Each row below holds a small network's activations on one input, seen along a few directions.
In each table, some parts of the input vary, and every possible input appears once, in random order.
A made-up example of a description, with smaller parts first: one of 4 places along a line, together with either a single point or one of 9 places around a ring or (one of 2 separate values, together with one of 8 places around a ring).
Shared parts are said once, and a part with two or three values counts as separate values.

Other details of the inputs shift rows strongly along three fixed directions, in all tables alike. That doesn't count.

Table:
x1: [ -5 -19  35 -18  -6 -35  22  45  18 -19 -33 -19]
x2: [ 14  63   4   1  16   3  -4 -68 -12  26 -16 -58]
x3: [-61   3 -46  13 -65  27 -25  15 -77  29  32  37]
x4: [-19 -20  58 -31 -24 -31   5  23  28 -33 -21  43]
x5: [ 38  34  17  26  31  15  25 -31  21  16 -26 -26]
x6: [  5 -21  17 -28 -14 -57  -7  32  19 -37 -17  -7]
x7: [ 24  47 -16   7  22   6  27 -46  18  20 -20 -67]
x8: [  2 -13   8 -60  14 -54  20  28   4 -33   0 -61]
x9: [  7 -41  38   3 -19 -30   0  39  42 -46  -2  69]
x10: [ 15   4 -12  45  -5  12 -16  -3 -18   7  12  50]
x11: [ 33  28   9  11  37  25 -10 -29  37  34  11   6]
x12: [-40 -19 -67  15 -27  18  -1  25 -95  21  57  -4]
x13: [ -1 -17  24 -26 -15 -27  20  49  20 -18 -26  -8]
x14: [ -8 -24   5 -17 -13 -61   2  13  -1 -25 -18 -15]
x15: [-10 -27   8 -29 -15 -66   2  19  13 -36 -24 -10]
x16: [-32 -11 -49  35 -42  -3 -24  21 -59  10  35   5]
x17: [ -5 -33  31 -26   6 -15 -11  37  31   0  -8  51]
x18: [-47 -12 -57  17 -28  26 -37  31 -72  57  38  19]
x19: [ 38  39   7  23  26  27  21 -26  29  13 -18  -6]
x20: [ 48  21   9  40  22  21   0 -41  48 -13   2  61]
x21: [ 29  33 -26  -2  42  14  22 -47   2   2  19 -30]
x22: [-22 -18   5 -71   9 -71   1   7  17   4 -25 -77]
x23: [ 29  17  17  21  43  23  -7 -33  22  37  -1  20]
x24: [-22 -14   4 -50  11 -60  -7  13 -12  20 -22 -68]
x25: [-16 -15  41 -30 -29 -13   2  18  25 -27 -15  63]
x26: [ 56  22  18  51  17  34  -8 -21  47 -10  13  74]
x27: [-26  -3 -39  30 -47  33  -4  51 -50  28  29  11]
x28: [-23 -15  11 -49  11 -61 -10  20  -2  12 -18 -76]
x29: [ 10 -41  43 -15  17 -13  18  50  21 -44   6  64]
x30: [ 21  50  14   4   4  28   1 -54  27   8   0  16]
x31: [ -39    4  -76   23  -43  -20  -31   12 -101   31   29  -63]
x32: [-52   4 -32  19 -64  31 -24  20 -62  24  44  34]
x33: [-22 -26  15 -52   9 -64   3   8   7   9 -23 -60]
x34: [-15 -16  -8 -49   5 -51  21  19 -13 -25  11 -72]
x35: [ 35  36  11  27  29  18  24 -28  16  20 -25 -15]
x36: [ 11 -37  42 -27  14 -22  19  49  27 -46   7  41]
x37: [ 20  22  -3  11  26  23  -6 -32  32  35  18   2]
x38: [ 36  21  11  28  34  49 -14 -23  37  34  16  57]
x39: [ 33  27 -14  13  47  18  25 -48  -3   6  16  -9]
x40: [ 10  65  -6   2  12   7  -6 -66 -20  31 -12 -51]
x41: [  1 -34  26 -40  17 -44  22  35  -3 -35  -8  -7]
x42: [-23  11  20 -64 -19 -56  -3   3  -3 -15 -32 -55]
x43: [  4 -43  31 -24  12 -15  26  37  26 -46   1  74]
x44: [ 28  33  39  29  12  43   6 -50  33   6  -7  85]
x45: [ 34  40  45  32  10  49  -5 -35  41   2   4  74]
x46: [ 16  25  -6   4  37  10  -2 -47  25  36  -3 -10]
x47: [ -16  -30  -56    4   27   63  -21  -46  -35  -31  -14 -102]
x48: [  1 -30  21 -37  17 -38  21  34  -5 -31  -5   5]
x49: [ 12  58  11   8  12  12  -6 -54  -1  18  -7 -31]
x50: [-22  -7  -4 -33 -12 -54  28  17 -15   1 -34 -81]
x51: [-16 -89  13  14 -14  32 -38  14  26 -80 -46  24]
x52: [ 35  45  37  14  11  40  -4 -39  41   2  -4  59]
x53: [-15 -21  20 -25 -20 -39  27  39  18 -18 -22 -36]
x54: [ -4 -19   1 -18 -17 -47 -11  28   0 -27 -11  -1]
x55: [-11 -15  12 -26 -22 -31  25  37  17 -14 -17 -33]
x56: [  5 -29  50  -8 -11 -16  22  57  38 -27 -23  32]
x57: [-22 -19 -41  63 -52  36 -37  47 -57  13  56  77]
x58: [-53  -6 -68   6 -26   3 -26   7 -81  65  36 -36]
x59: [ -3 -31  21 -20 -11 -67   5  16  12 -34 -24 -13]
x60: [ 37  35 -13  26  13   0  -2 -45  28   0  10 -18]
x61: [-17 -10 -18 -61  12 -61  16  19 -32 -20  -8 -83]
x62: [  11   -7  -12   18   34   62   -4  -65   26  -26  -66 -109]
x63: [-58 -62 -21  43 -55 113 -56   9 -41 -27  -3  70]
x64: [-10 -49  52 -25   6 -29   0  40  46 -12 -11  53]
x65: [-48  -4 -58  33 -49  22  -1  36 -76  36  30 -22]
x66: [ -6 -50  51 -22   0 -20   0  45  51 -13  -1  68]
x67: [ 30  51 -25  29  26 -11 -11 -55  -7  15   0 -72]
x68: [ -10  -16  -35    7   41   62  -42  -74    5    5  -37 -108]
x69: [ 27  32   2  19  39  24 -12 -36  23  41  13 -14]
x70: [ 35  33 -21  35  10  15  -6 -43  17   4  15   6]
x71: [ 52  26   4  26  44  51  14 -24  25  -4  28  53]
x72: [-47  22 -42   0 -60  15 -29  16 -72  31  35 -17]
x73: [ 17  55   8  11  12  27  -6 -55   5  18 -11   9]
x74: [ -4 -28   8 -58   6 -49  25  30  11 -40   2 -26]
x75: [ -9  44  -8 -16 -17  -3  -4 -37  -7  14   5 -45]
x76: [-25 -20 -24  50 -44  54  -4  59 -45  22  22  91]
x77: [ 41  12  31  53  21  48  31 -19  41   8 -10  70]
x78: [-18 -30 -36  29 -30  50  -1  50 -43   0  70  93]
x79: [ 10 -40  33 -27  11 -11  17  49  23 -45   4  71]
x80: [-45   2 -62  14 -43   7   4  25 -69  34  12 -40]
x81: [ 30  49 -15  11  20  13  26 -43  22  21 -12 -62]
x82: [-38 -17 -61  28 -26  33  -5  33 -83  17  66  23]
x83: [-20 -25  50 -21 -29 -19   4  21  11 -22 -17  63]
x84: [ 50  20  16  51  24  30  -7 -29  37  -8  -2  81]
x85: [ 14  42 -27 -16  35  -6  -4 -57  13  44   4 -83]
Description of these inputs: one of 5 separate values, together with either a single point or (one of 2 separate values, together with one of 8 places around a ring).
Changing only the choice among 5 separate values turns x54 into x19. The same change can be made to x51. Which row results?
Answer: x62
Changing only the choice among 5 separate values turns x45 into x57. The same change can be made to x32. Which row results?
Answer: x9
Which other rows does x24 become when the place on the ring of 8 takes its other values? List them by row number.
Answer: x11, x17, x18, x23, x28, x38, x69
Which other rows does x40 become when the choice among 2 separate values takes its other values? List them by row number.
Answer: x44

Table:
x86: [ 16  23  -5  31  -1  19  -1 -27   4  15   3  17]
x87: [ 73  55 -12  90  56  93   6 -77  31  38  34  75]
x88: [ 23  -1  20 -32  23 -35  19  -5  26 -26 -13 -27]
x89: [ -2 -32  27 -26  24   5  -9 -21  40 -34 -50 -42]
x90: [  1 -11  26  -7   4  -8 -10   9  18  -4  -2  41]
x91: [ 10  18  -5  20  10  28  -7 -13   8  32   9  24]
x92: [  8 -13  13  -3   7  -2  18  19  13 -17   7  34]
x93: [-54 -28 -13 -44 -38 -38  -5  48 -39   3   5 -25]
x94: [ 18   0  18 -28  26 -40  15  -7  31 -27 -11 -26]
x95: [ 12  20  -3  11   7  29  -8 -22  -2  20  17  28]
x96: [-32 -35 -36  14 -36   8  -9  63 -48  12  33  39]
x97: [ -4  51 -37   3   0  -5   4 -40 -38  28  -3 -91]
x98: [  6  20   0  17  12  32   0 -16  -2  26  10  26]
x99: [-13   2  -5   0 -23 -12  -7   7 -12  -8   6   7]
x100: [ -2  49 -34   7  -3  -6   1 -36 -30  33   0 -96]
x101: [  7 -23  31 -20  15  -6  -1 -24  45 -50 -61 -50]
x102: [ -2  32 -46  -1  13  -7  10 -22 -42  25  12 -84]
x103: [19 11 -8 30 13 28 10 -3  0 16 22 18]
x104: [ 10   4  38 -32  20 -30  12  -4  38   0 -24 -27]
x105: [  0 -49   8   8  11  33  -6   8  19 -40 -19  14]
x106: [-33 -35 -33  14 -34   2 -17  54 -55   2  39  42]
x107: [  9 -26  56 -14  -7 -32   3  27  43 -42 -25  59]
x108: [ -1 -18  37  -4 -18  -5  13  29  25 -29 -11  64]
x109: [-33   2 -38 -11 -19 -15 -16   0 -47  36  15 -49]
x110: [-10   0  -5   3 -22  -8  -2  18  -7   5  -6   2]
x111: [-37 -21 -24   9 -60   9 -16  46 -56   0  27  44]
x112: [  8   5  29 -36  19 -36   3 -14  35 -13 -17 -18]
Describe the family of inputs behind these rows.
Answer: one of 3 separate values, together with either a single point or one of 8 places around a ring
Changing only the choice among 3 separate values turns x100 into x104. The same change can be made to x110. Which row results?
Answer: x91
Which other rows does x107 become when the choice among 3 separate values takes its other values? List them by row number.
Answer: x90, x106
Which other rows does x109 become when the choice among 3 separate values takes its other values? List them by row number.
Answer: x86, x87
